These are the activations of a small neural network, seen along a few directions. Each row is one input.
In each table, some parts of the input vary, and every possible input appears once, in random order.
A made-up example of a description, with smaller parts first: one of 5 places around a ring, together with either a single point or one of 9 places around a ring or (one of 3 separate values, together with one of 4 places along a line).
Shared parts are said once, and a part with two or three values counts as separate values.
In the rows, 128 means zero.

Other details of the inputs shift rows strongly along three fixed directions, in all tables alike. That doesn't count.
These rows show it; all are for the same input, with only those details redrawn:
[123  68 194 138 170 127 166 189  98 178 124 132]
[ 85  99 105 173  94 174  70 168 145 108 143 163]
[102  92 125 124 152 148 171 126 120 143 146 128]
[137 108 136 131 113 156  97 139 153 114 137 117]
[ 80 107  78 145 112 173 120 118 143 107 156 146]
[ 52 118  28 146 100 189 122  86 153  88 171 156]
[157 105 159 118 126 145 111 139 150 124 132 103]
[112  99 123 118 147 148 167 117 128 136 147 119]

Table:
R1: [148 173 113 129  80 155  46 122 165  72 139 134]
R2: [119 121 129 151 131 105 124 151 117 132 116 142]
R3: [142 119 160 121 172  88 167 139 102 156 108 111]
R4: [136 108 196 153 132  90  98 181 113 174 103 150]
R5: [ 79 126 105 158 138 112 141 143 103 133 124 155]
R6: [151 160  95  95 104 126 126  98 136  99 128  94]
R7: [ 94 121  75 138 126 133 141 141  95 126 127 158]
R8: [182 154 167  91 133 128 170  77 143 128 141  79]
R9: [142  87 173 110 165 130 174 141 118 159 132 106]
R10: [ 92 116 150 168 136 142 139 167  96 158 139 166]
R11: [108 130 114 151 102 134  99 170 109 118 116 153]
R12: [ 91 119  70  99 166 157 236  57 135 144 155 112]
R13: [135 159 110 105 110 122 134  47 155 116 135 108]
R14: [192 134 150 106 112 147  66 146 184  99 107 100]
R15: [138 110 189 163 138  92 109 195 107 150  95 138]
R16: [157  94 151  94 172  96 162 128 130 139 106  84]
R17: [168 149 157  97 139 126 145 109 134 116 133 109]
R18: [159 153 143 133  72 126  56  98 173 105 118 120]
R19: [125 113 184 176 115 135 104 197 109 154 128 162]
R20: [ 62 140  21 135 110 145 138 109 113 100 146 162]
R21: [120 112 161 143 163 121 147 178  88 155 127 164]
R22: [120 112 167 132 165 117 172 167  87 160 131 158]
R23: [132 171  88  89 135 144 165  53 142  93 156 111]
R24: [120 128 175 166 119 131  79 210 110 134 123 166]
R25: [ 96  91 115 141 113 134  96 130 144 132 122 148]
R26: [136 106 200 154 131 100 100 175 110 175 101 150]
R27: [ 79  93 142 147 174  98 198 133  74 195 125 169]
R28: [159 156 131 110 123 130  98 125 147 101 135 123]
R29: [155 128  94  42 173 136 206  40 147 106 151  74]
R30: [182 132 174  62 168  81 216  49 125 170 123  76]
R31: [172 149 132  98 147  88 138 100 143 118 115  83]
R32: [111 123 120 159 106 127  79 197 102 127 109 157]
R33: [156 118 186 101 193 102 197 142  88 169 124 121]
R34: [169 152 136 106 131 135 148  84 140 123 145  98]
R35: [165 132 195 111 165 109 180 132 104 169 130  97]
R36: [189 164 178 137  80 146  51 136 169  99 127 102]
R37: [ 77 151  51 132 133 126 165  69 128 103 143 132]
R38: [ 88 132  56 130 108 141 144 116 111 111 137 154]
R39: [192 150 189 106 102 102  81 108 159 132 107  94]
R40: [134  94 152 159 131 115  83 203 144 140  85 133]
R41: [170 141 153  98 132 101 134  73 145 141 118  98]
R42: [ 74  67 148 148 172 112 188 161  99 203 106 162]
R43: [180 143 137 127  87 127  46 162 144  98 101 114]
R44: [ 76 114  85 129 151 127 184 138  76 148 130 156]
R45: [ 76 132  91 151 141 111 156 126 107 130 131 143]
R46: [ 91 134 119 168 119 143  86 179 111 120 135 180]
R47: [100 136 115 155 119 151  91 159 119 113 137 173]
R48: [190 114 136  96  96 133  58 154 162  92 100  87]
R49: [132 131  56 109  94 157  97 113 169  88 113 112]
R50: [ 75 144  63 178  98 132  70 141 134  95 128 162]
R51: [ 63 154  59 125 135 155 208  54 115 125 179 136]
R52: [150 166 135 146  71 157  54 125 164  92 141 124]
R53: [150 153  89 116 124 114 116  84 149  96 124 104]
R54: [118 118 134 149 108 126 108 181 102 129 110 151]
R55: [190 158 166 116  91 107  53 105 171 118 109  95]
R56: [ 51 137  75 167  94 137 109 105 128 127 144 176]
R57: [194 163 131  78 105 118 110 101 145  99 115  76]
R58: [145 126 178 120 162 112 178 139 105 166 137 116]
R59: [180 145 139  92 158  89 156  86 137 125 112  75]
R60: [ 75 149  57 143 118 164 155  72 129 111 168 151]
The inputs of R19 and R2 match in every part but one. If R10 is changed in the same way as R19 into R2, which row does it become?
Answer: R3
What do these inputs look like to the network?
Answer: one of 5 places around a ring, together with either one of 2 separate values or one of 10 places around a ring
Change only the choice among 2 separate values in R14. List by row number the other rows that result.
Answer: R29
Change only the choice among 2 separate values in R40. List by row number the other rows that result.
Answer: R16
Change only the place on the ring of 10 in R39. List by row number the other rows that result.
Answer: R4, R13, R18, R26, R27, R30, R41, R55, R56
